Small tables with named rows and columns. After each table, cells are looked up by row and column.

vuf.csv
,pef,rud
lazir,108,6
givak,146,88
tufes,117,51
dudenov,109,42
ravute,146,205

lazir, pef => 108
dudenov, rud => 42
dudenov, pef => 109
givak, rud => 88
tufes, rud => 51
lazir, rud => 6
ravute, rud => 205
tufes, pef => 117
givak, pef => 146
ravute, pef => 146
Which row has the largest rud? ravute

kuliz.csv
,gal,mube,meb
vimen,754,407,714
sis,228,615,856
luvuva,649,322,913
rusupi,666,430,806
kaso,754,561,764
vid,579,445,629
lod,263,692,920
pogem,175,352,735
zab,122,623,700
vap,192,515,636
mis,228,422,849
gifero,719,461,906

sis, gal -> 228
luvuva, gal -> 649
vimen, gal -> 754
gifero, gal -> 719
gifero, meb -> 906
vap, gal -> 192
sis, meb -> 856
lod, gal -> 263
sis, mube -> 615
pogem, meb -> 735
vap, mube -> 515
lod, mube -> 692
pogem, mube -> 352
vimen, mube -> 407
rusupi, gal -> 666
mis, meb -> 849
vid, mube -> 445
lod, meb -> 920

zokal:
,nud,sepeb,vuno,fope,vovub,gog,fanu,dol,geruseg,bogitu
vap,42538,43140,42292,41923,44496,43373,39674,43151,39756,41767
zunu,41521,43465,40520,41706,44811,44231,38083,43267,40694,41520
fef,42984,42239,38326,42896,51425,41982,33720,48668,42387,37938
kisisen,40428,44713,41087,41391,39586,45195,40365,40486,41990,43411
dom,41115,43686,39639,43047,42037,43689,40554,43231,44799,42148
luzes,37249,46556,38695,37931,38395,49248,36103,39824,38248,42981
sez,44714,43132,49808,41243,40658,42853,49552,38843,36736,44951
reb,42799,39123,17113,44945,78270,38353,546,70003,46076,23533
zol,39629,43861,39420,41808,40564,45121,39904,41951,43191,42366

What is the vovub of zunu in zokal? 44811
What is the gog of luzes in zokal? 49248
What is the vovub of vap in zokal? 44496
What is the dol of reb in zokal? 70003
What is the sepeb of reb in zokal? 39123
What is the vovub of dom in zokal? 42037
What is the dol of zol in zokal? 41951
What is the geruseg of zunu in zokal? 40694
What is the sepeb of kisisen in zokal? 44713
What is the fanu of reb in zokal? 546
What is the sepeb of sez in zokal? 43132
What is the nud of zol in zokal? 39629
What is the vovub of kisisen in zokal? 39586
What is the bogitu of zol in zokal? 42366
What is the geruseg of kisisen in zokal? 41990
What is the vuno of zol in zokal? 39420
What is the fope of reb in zokal? 44945
What is the fanu of sez in zokal? 49552

semes =
|  | benemas | fif |
|---|---|---|
| sim | 449 | -159 |
| pes | -521 | -586 |
| fonas | 672 | -533 |
| renotet | -545 | 943 |
| kato | -620 | 885 |

What is the fif of fonas in semes?
-533
What is the fif of sim in semes?
-159
What is the benemas of sim in semes?
449
What is the fif of renotet in semes?
943
What is the fif of kato in semes?
885
What is the benemas of pes in semes?
-521
What is the fif of pes in semes?
-586
What is the benemas of renotet in semes?
-545
Which row has the largest benemas? fonas

lemen:
cols = genu, kot, posefi, koz
fil: [47528, 34525, 42093, 66449]
dom: [14111, 24212, 12455, 63701]
dugere: [26493, 76135, 13905, 76212]
topege: [36259, 47613, 27008, 26430]
suleso: [30440, 46422, 66612, 34711]
bal: [25106, 44865, 11547, 38192]

posefi of dom is 12455
koz of topege is 26430
genu of dugere is 26493
kot of fil is 34525
kot of bal is 44865
koz of bal is 38192
genu of fil is 47528
genu of suleso is 30440
kot of suleso is 46422
posefi of fil is 42093
genu of dom is 14111
koz of dom is 63701
Row with the largest genu: fil

Table kaz
,fif,nel,vitires,diti,lamuguf,kig,pid,ras
litika,93,12,57,126,171,76,92,75
pes,98,24,131,88,43,98,58,76
moma,150,91,76,115,72,66,49,184
nedume,106,144,79,210,101,4,51,129
dom,21,25,150,56,147,77,28,90
pobi,84,68,39,39,138,73,160,104
ren,99,41,125,94,79,90,103,103

What is the lamuguf of dom in kaz? 147
What is the diti of pes in kaz? 88
What is the ras of dom in kaz? 90
What is the nel of pes in kaz? 24
What is the nel of pobi in kaz? 68
What is the nel of nedume in kaz? 144
What is the pid of ren in kaz? 103
Which row has the largest pid? pobi

gik =
        teris  nem  rer  nunavi  tupar  gali  kuvip  birevi  tem
fava       -3    9   65       2     -9   -44    -45      31   14
kom       -23   -4   70     -16    -25   -25    -30      49    5
guza      -46  -50  -13     -16    -51    17     67      14  -58
bog       -46  -53  -28     -11    -47    26     81       2  -63
fafe      -16   -2   59      -7    -17   -40    -27      36    2
tinor     -20  -30   44     -16    -53    -5      4      48  -26
penum      15   32   48     -25     11    -4    -76      42   49
dufan     -38  -44   21     -24    -59     6     33      40  -45
gep       -50  -52  -13     -18    -54    29     67      14  -58
fopozu    -52  -52  -13     -23    -56    38     65      16  -56
ter       -11    5   68      -3    -15   -36    -41      36   12

tupar of tinor is -53
nem of gep is -52
gali of gep is 29
tem of ter is 12
tupar of gep is -54
birevi of kom is 49
tem of penum is 49
Row with the largest nem: penum

tudelol.tsv
	nenenu	nineza	tuti	gar	nus	nukufi	dizivek	ziverok
daf	5.7	5.8	4.7	5.4	5.4	4.9	4.6	5.5
sil	8.5	8.1	1.5	8.2	8.2	2.0	2.1	8.2
fam	3.5	3.0	6.4	3.3	3.6	6.6	7.1	2.9

What is the ziverok of sil in tudelol? 8.2
What is the dizivek of fam in tudelol? 7.1
What is the tuti of daf in tudelol? 4.7
What is the nineza of fam in tudelol? 3.0
What is the nineza of sil in tudelol? 8.1
What is the gar of fam in tudelol? 3.3
What is the nenenu of fam in tudelol? 3.5
What is the nenenu of daf in tudelol? 5.7
What is the nus of sil in tudelol? 8.2

dut =
         sovu  suvesav
nena     4890    -9677
siru     7254    -5301
moru     2045      512
dakuli   4068    -9055
posagik  -802     3117

suvesav of nena = -9677
sovu of nena = 4890
sovu of siru = 7254
suvesav of posagik = 3117
sovu of posagik = -802
suvesav of siru = -5301
suvesav of dakuli = -9055
sovu of dakuli = 4068
sovu of moru = 2045
suvesav of moru = 512
Row with the largest sovu: siru

zenur:
fields: korumum, mekerup, bug, tos, fak, fudubo, sis, nopobe
mumesi: [7381, -995, 8518, -1357, 1958, -6278, 3141, 9530]
lum: [3727, 5684, 5108, 1362, -7049, 4980, 3488, 8772]
dutife: [2894, 4443, -5636, 300, 387, -5354, -3346, -4351]
mobaf: [561, -6799, 4736, 991, 3784, 6361, 4822, 2670]
ziguvo: [-751, -2644, 5955, 4534, -3660, -4252, 6677, -268]
zif: [899, -2785, 8428, -5632, 4367, 6259, 8224, 3473]
pifuge: [88, 7829, -6781, -3774, 5135, 6885, -5862, 5154]
zum: [-905, 9106, 7803, -1069, -613, -1491, 9763, -2465]
nakag: [-4999, 1688, 407, -634, 4029, 2453, 7401, 1622]

sis of zum: 9763
nopobe of pifuge: 5154
fak of dutife: 387
tos of nakag: -634
tos of mumesi: -1357
fak of mumesi: 1958
sis of lum: 3488
sis of nakag: 7401
bug of dutife: -5636
korumum of mumesi: 7381
korumum of mobaf: 561
nopobe of mobaf: 2670
tos of lum: 1362
nopobe of nakag: 1622
nopobe of mumesi: 9530
mekerup of pifuge: 7829
fak of zif: 4367
bug of mobaf: 4736

